Each row below holds a small network's activations on one record, seen along a few directions.
Each row is followed by the record's values for the fields Sele, Goli, Lifis, Nurim, Bug.
Not every record has every field; a missing one is left out.
In the rows, zero is written as 100.
81 84 98 113 67 106 97 125 88 171 115 67 73 85 84 83 81 61 82 42 92 62 43 99 99 129 108 107 106 81 150 136 122 117 72 62 118 => (Sele f1; Goli g1; Nurim y2; Bug z1)
99 114 67 127 112 87 119 117 97 74 121 84 110 107 60 71 86 82 128 89 89 105 74 117 153 127 77 127 117 94 71 111 109 82 126 117 158 => (Sele f1; Goli g1; Lifis n1; Nurim y1; Bug z2)
118 123 67 99 92 77 126 107 73 70 123 99 59 82 59 122 60 109 93 75 77 89 105 132 80 94 129 62 117 47 67 110 92 79 162 89 97 => (Sele f1; Goli g1; Lifis n3; Nurim y1; Bug z1)
95 96 94 105 81 66 83 128 159 108 110 124 119 85 168 119 69 135 94 105 41 97 117 99 85 63 106 88 73 89 63 133 134 138 108 78 120 => (Sele f2; Goli g1; Nurim y2; Bug z2)
72 95 93 116 60 93 142 81 79 66 133 96 125 58 43 98 109 108 110 95 103 94 106 52 102 108 82 118 138 48 86 131 108 109 140 111 101 => (Sele f2; Goli g1; Lifis n3; Nurim y1; Bug z1)
112 145 132 131 162 83 87 144 127 116 51 100 132 117 96 75 112 108 63 76 110 123 111 47 126 124 118 126 114 86 112 81 81 104 91 139 117 => (Sele f2; Goli g1; Lifis n2; Nurim y4; Bug z2)
90 81 89 135 120 127 109 41 130 102 75 98 126 113 125 114 92 141 65 112 70 71 102 76 98 102 77 68 77 159 47 94 104 119 80 86 73 => (Sele f2; Goli g2)
95 51 101 158 76 113 75 72 116 106 78 96 99 100 98 120 122 147 116 141 120 171 116 58 82 137 57 101 127 102 116 114 97 88 76 122 120 => (Sele f2; Goli g2)
91 107 98 87 101 79 102 112 97 106 102 65 83 80 133 101 84 45 101 82 138 103 107 102 124 102 72 57 86 63 119 59 123 121 143 123 24 => (Sele f1; Goli g2; Lifis n2; Nurim y3; Bug z1)
141 99 56 119 105 123 103 74 64 124 73 113 96 95 145 92 71 114 110 41 109 109 84 87 78 81 48 65 74 117 60 97 66 101 116 66 79 => (Sele f1; Goli g2)
84 68 84 65 105 91 83 105 119 101 108 92 97 76 147 109 59 76 113 50 76 109 94 89 144 39 74 68 89 80 117 107 167 116 91 116 113 => (Sele f1; Goli g1; Nurim y2; Bug z2)
87 154 128 134 100 99 97 120 101 88 64 105 97 111 71 126 56 104 81 119 121 99 78 97 119 52 129 69 139 72 96 97 119 101 129 142 71 => (Sele f2; Goli g2; Lifis n2; Nurim y1; Bug z1)
64 83 80 129 98 96 120 61 92 179 107 110 105 88 106 100 110 126 132 93 102 94 145 132 93 98 123 145 82 92 115 79 82 117 80 155 105 => (Sele f1; Goli g1; Nurim y1; Bug z2)
94 135 119 39 124 107 109 62 114 116 85 87 129 55 74 127 148 95 93 80 64 102 82 83 112 102 134 86 104 161 76 61 57 70 107 93 89 => (Sele f2; Goli g1; Lifis n5; Nurim y3; Bug z2)
80 76 135 95 127 123 79 120 73 64 110 96 104 112 152 120 66 111 72 106 108 48 96 99 105 139 126 154 64 123 50 94 90 94 125 107 72 => (Sele f2; Goli g1; Lifis n2; Nurim y3; Bug z2)
40 104 125 135 113 74 135 121 115 128 103 91 81 126 113 149 90 108 54 87 43 73 97 103 56 118 114 113 114 115 133 102 117 128 58 89 106 => (Sele f2; Goli g1; Nurim y2; Bug z2)
79 65 80 159 143 84 111 67 84 112 77 53 110 82 118 85 109 114 77 92 78 121 131 111 89 82 61 76 75 109 78 109 92 92 91 78 79 => (Sele f1; Goli g2)
98 50 156 89 101 74 82 118 94 94 137 79 93 139 68 108 108 109 119 96 94 133 147 60 114 94 114 75 83 99 130 108 33 75 114 98 69 => (Sele f1; Goli g2; Lifis n2; Nurim y3; Bug z1)
122 87 63 107 109 95 97 84 99 164 120 150 95 83 97 127 111 107 124 84 76 105 110 156 87 110 105 144 97 77 92 45 65 121 60 128 65 => (Sele f1; Goli g1; Nurim y1; Bug z2)
158 114 129 95 112 117 82 52 95 91 87 81 105 134 98 120 130 157 55 89 87 96 62 107 100 128 148 113 92 122 159 86 144 118 117 97 105 => (Sele f2; Goli g1; Nurim y1; Bug z1)
124 90 81 82 43 155 92 71 110 65 51 135 94 63 102 88 84 109 98 115 114 81 122 67 111 112 74 80 81 108 136 79 144 35 80 90 87 => (Sele f2; Goli g2)
71 122 78 73 132 117 101 54 74 135 106 114 74 119 93 121 65 55 113 80 91 81 98 107 98 67 109 102 90 85 102 129 48 117 65 141 67 => (Sele f1; Goli g1; Nurim y1; Bug z2)
88 109 133 82 154 127 98 114 66 110 109 64 107 102 142 115 95 128 114 121 102 127 78 143 112 154 136 101 97 98 97 93 139 95 84 123 64 => (Sele f1; Goli g1; Lifis n2; Nurim y3; Bug z2)
116 103 70 117 100 116 54 90 140 142 103 70 118 75 93 78 114 114 86 123 132 111 98 114 142 119 70 87 104 90 101 132 75 45 81 109 88 => (Sele f1; Goli g1)
127 41 90 81 133 91 118 102 80 110 69 113 116 88 90 129 160 122 106 137 76 121 84 74 69 94 118 105 131 111 141 127 41 120 80 93 106 => (Sele f2; Goli g1; Nurim y3; Bug z2)
66 71 77 75 91 101 141 110 88 132 61 114 103 110 100 96 162 83 117 113 67 120 105 69 115 99 111 98 104 109 95 83 72 60 154 78 85 => (Sele f1; Goli g2; Lifis n5; Nurim y3; Bug z1)
108 102 80 93 84 67 124 59 93 52 94 114 125 116 61 126 70 112 80 75 64 92 68 80 126 117 90 113 152 106 37 83 99 108 148 106 76 => (Sele f2; Goli g1; Lifis n3; Nurim y1; Bug z1)
87 96 88 136 152 135 73 73 111 120 102 83 99 150 130 105 37 110 96 101 114 104 77 73 87 104 105 90 62 110 104 129 50 67 82 68 98 => (Sele f1; Goli g1)
120 156 82 104 111 120 104 109 110 99 120 93 101 122 118 79 148 107 104 118 98 114 108 114 95 94 131 98 109 174 68 95 150 99 80 78 145 => (Sele f2; Goli g1; Lifis n1; Nurim y2; Bug z2)
107 128 98 63 128 85 94 101 38 86 105 65 141 92 128 85 73 121 89 121 88 123 82 115 136 170 107 120 88 114 104 103 106 104 114 128 70 => (Sele f1; Goli g1; Lifis n2; Nurim y3; Bug z2)
115 70 107 117 98 38 119 103 83 88 79 131 86 69 79 89 83 94 93 117 112 63 74 118 114 86 74 90 146 111 95 156 112 113 102 76 67 => (Sele f2; Goli g1; Nurim y1; Bug z2)
97 37 90 128 92 163 86 92 87 79 117 104 65 94 79 48 96 146 62 115 81 104 105 75 109 100 47 83 93 82 96 88 64 81 69 122 95 => (Sele f1; Goli g2)
117 75 76 100 122 77 97 77 109 95 149 96 103 168 143 125 103 92 85 121 131 82 141 77 57 95 100 94 112 143 109 77 100 152 80 116 119 => (Sele f2; Goli g1; Nurim y2; Bug z2)
113 121 112 108 135 100 133 123 102 120 82 92 129 76 104 97 166 86 108 145 76 121 88 75 89 110 112 107 105 119 116 86 33 117 105 76 117 => (Sele f2; Goli g1; Lifis n4; Nurim y3; Bug z2)
86 82 80 114 89 143 105 80 92 96 75 108 88 100 125 111 106 101 151 50 94 105 125 104 99 84 27 104 71 96 125 71 102 60 121 69 92 => (Sele f1; Goli g2)
88 123 123 48 121 88 126 93 119 100 104 139 92 47 104 120 115 70 109 105 105 118 105 63 100 132 126 53 75 124 119 96 80 69 129 34 109 => (Sele f2; Goli g1; Lifis n5; Nurim y3; Bug z2)
93 76 113 50 89 77 60 114 105 84 120 128 101 118 144 115 53 90 148 90 70 114 59 89 119 49 69 76 87 90 99 137 124 106 85 92 102 => (Sele f1; Goli g1; Nurim y2; Bug z2)
138 104 85 111 56 66 96 133 87 105 154 53 73 40 137 92 124 102 115 120 113 89 67 107 128 110 95 94 82 85 127 108 78 79 120 85 108 => (Sele f1; Goli g1; Lifis n1; Nurim y4; Bug z2)
80 98 120 117 71 97 98 98 100 82 128 76 112 140 151 168 113 86 101 121 118 143 86 98 100 106 93 140 121 98 98 56 90 109 84 134 67 => (Sele f2; Goli g2; Lifis n4; Nurim y3; Bug z1)
75 62 85 67 66 93 98 87 79 132 80 146 93 72 74 76 65 94 142 99 93 47 122 122 146 115 107 98 76 112 125 82 94 102 74 104 79 => (Sele f1; Goli g1; Nurim y1; Bug z2)

Which values does each new row have?
111 120 181 103 119 142 95 39 116 93 114 128 109 103 87 89 88 65 88 97 126 98 105 116 77 118 70 61 81 102 80 107 96 30 59 58 113 => (Sele f2; Goli g1)
97 79 84 98 66 74 72 89 85 106 92 125 78 83 80 83 46 79 81 115 97 74 126 87 132 134 81 124 90 112 145 98 60 144 96 142 104 => (Sele f2; Goli g1; Nurim y1; Bug z2)
86 137 82 149 120 63 93 116 113 75 121 121 126 67 99 65 54 92 101 85 115 89 74 74 121 86 145 108 155 102 85 118 133 93 106 101 108 => (Sele f2; Goli g1; Lifis n1; Nurim y1; Bug z2)
116 121 71 133 104 105 85 72 97 145 33 82 65 120 118 103 70 106 100 150 80 143 88 117 103 84 80 68 100 128 123 91 109 48 95 103 70 => (Sele f1; Goli g2)
89 65 88 75 89 40 81 85 114 115 97 84 155 76 125 59 87 142 121 130 52 111 63 89 86 74 94 114 68 103 78 99 130 112 102 108 92 => (Sele f1; Goli g1; Nurim y2; Bug z2)
122 125 139 73 136 80 87 89 116 145 130 74 138 118 113 130 135 78 147 98 86 85 89 64 119 76 121 105 95 115 119 74 70 47 113 110 52 => (Sele f1; Goli g1; Lifis n2; Nurim y3; Bug z2)
114 82 46 108 83 120 123 84 93 121 43 131 129 112 138 99 102 112 117 102 106 124 102 92 102 108 84 84 90 91 106 69 144 19 100 87 106 => (Sele f1; Goli g2)
108 130 82 114 120 136 93 128 107 94 131 81 103 134 97 102 138 91 123 126 103 128 90 103 89 115 118 103 114 156 88 77 141 109 81 90 180 => (Sele f2; Goli g1; Lifis n1; Nurim y2; Bug z2)
68 108 63 54 107 97 98 78 101 126 113 170 36 108 128 106 68 99 112 74 84 79 141 112 94 157 89 76 86 62 105 105 97 154 103 127 108 => (Sele f1; Goli g1; Nurim y1; Bug z2)
90 61 104 105 108 108 111 97 76 108 81 90 106 100 89 90 145 82 80 118 64 142 100 41 82 108 148 77 135 119 86 106 38 118 110 86 80 => (Sele f2; Goli g2; Lifis n5; Nurim y3; Bug z1)
71 127 87 149 85 99 79 41 122 134 80 90 126 94 101 103 106 159 75 170 65 118 110 67 90 90 81 106 91 127 91 69 113 95 110 116 87 => (Sele f2; Goli g2)
141 105 131 118 99 88 89 92 124 68 91 115 108 125 47 134 78 88 111 54 142 87 58 153 85 112 87 107 133 73 126 84 81 93 90 109 113 => (Sele f2; Goli g1; Nurim y1; Bug z1)
111 119 74 100 100 82 58 97 101 87 162 116 111 108 99 68 122 49 87 146 116 108 123 66 124 109 119 96 102 97 79 111 124 105 101 87 155 => (Sele f2; Goli g1; Lifis n1; Nurim y2; Bug z2)
101 99 71 127 120 114 78 88 81 130 100 107 126 102 110 81 82 120 53 130 92 143 97 71 102 90 94 48 125 46 99 111 98 75 42 99 86 => (Sele f1; Goli g2)
146 102 137 124 65 98 72 86 103 90 113 109 75 105 120 81 122 115 78 73 112 98 65 80 106 117 100 114 85 69 176 118 119 140 120 58 157 => (Sele f2; Goli g1; Nurim y1; Bug z1)
81 97 154 105 52 143 112 141 61 97 90 93 99 75 118 107 91 85 113 111 130 83 135 116 123 107 92 101 82 87 92 71 142 125 124 103 61 => (Sele f2; Goli g2; Lifis n2; Nurim y3; Bug z1)
93 75 130 53 94 103 61 125 102 84 114 135 135 101 132 127 40 83 131 85 90 77 100 80 116 26 69 102 122 93 97 126 117 120 84 96 92 => (Sele f2; Goli g1; Nurim y2; Bug z2)
105 85 156 107 120 101 101 80 80 81 122 49 128 104 139 89 56 110 98 127 112 98 97 101 100 164 132 111 103 134 111 65 97 116 109 150 73 => (Sele f2; Goli g1; Lifis n2; Nurim y3; Bug z2)
105 93 75 93 47 150 108 93 95 108 89 140 84 78 132 79 109 129 121 90 102 93 144 93 113 89 58 81 78 71 118 93 125 32 95 100 114 => (Sele f1; Goli g2)
114 111 53 159 84 93 121 97 84 95 114 72 120 94 41 59 89 124 111 101 68 95 85 116 94 62 142 86 89 104 64 63 120 109 105 119 62 => (Sele f1; Goli g2; Lifis n1; Nurim y1; Bug z1)
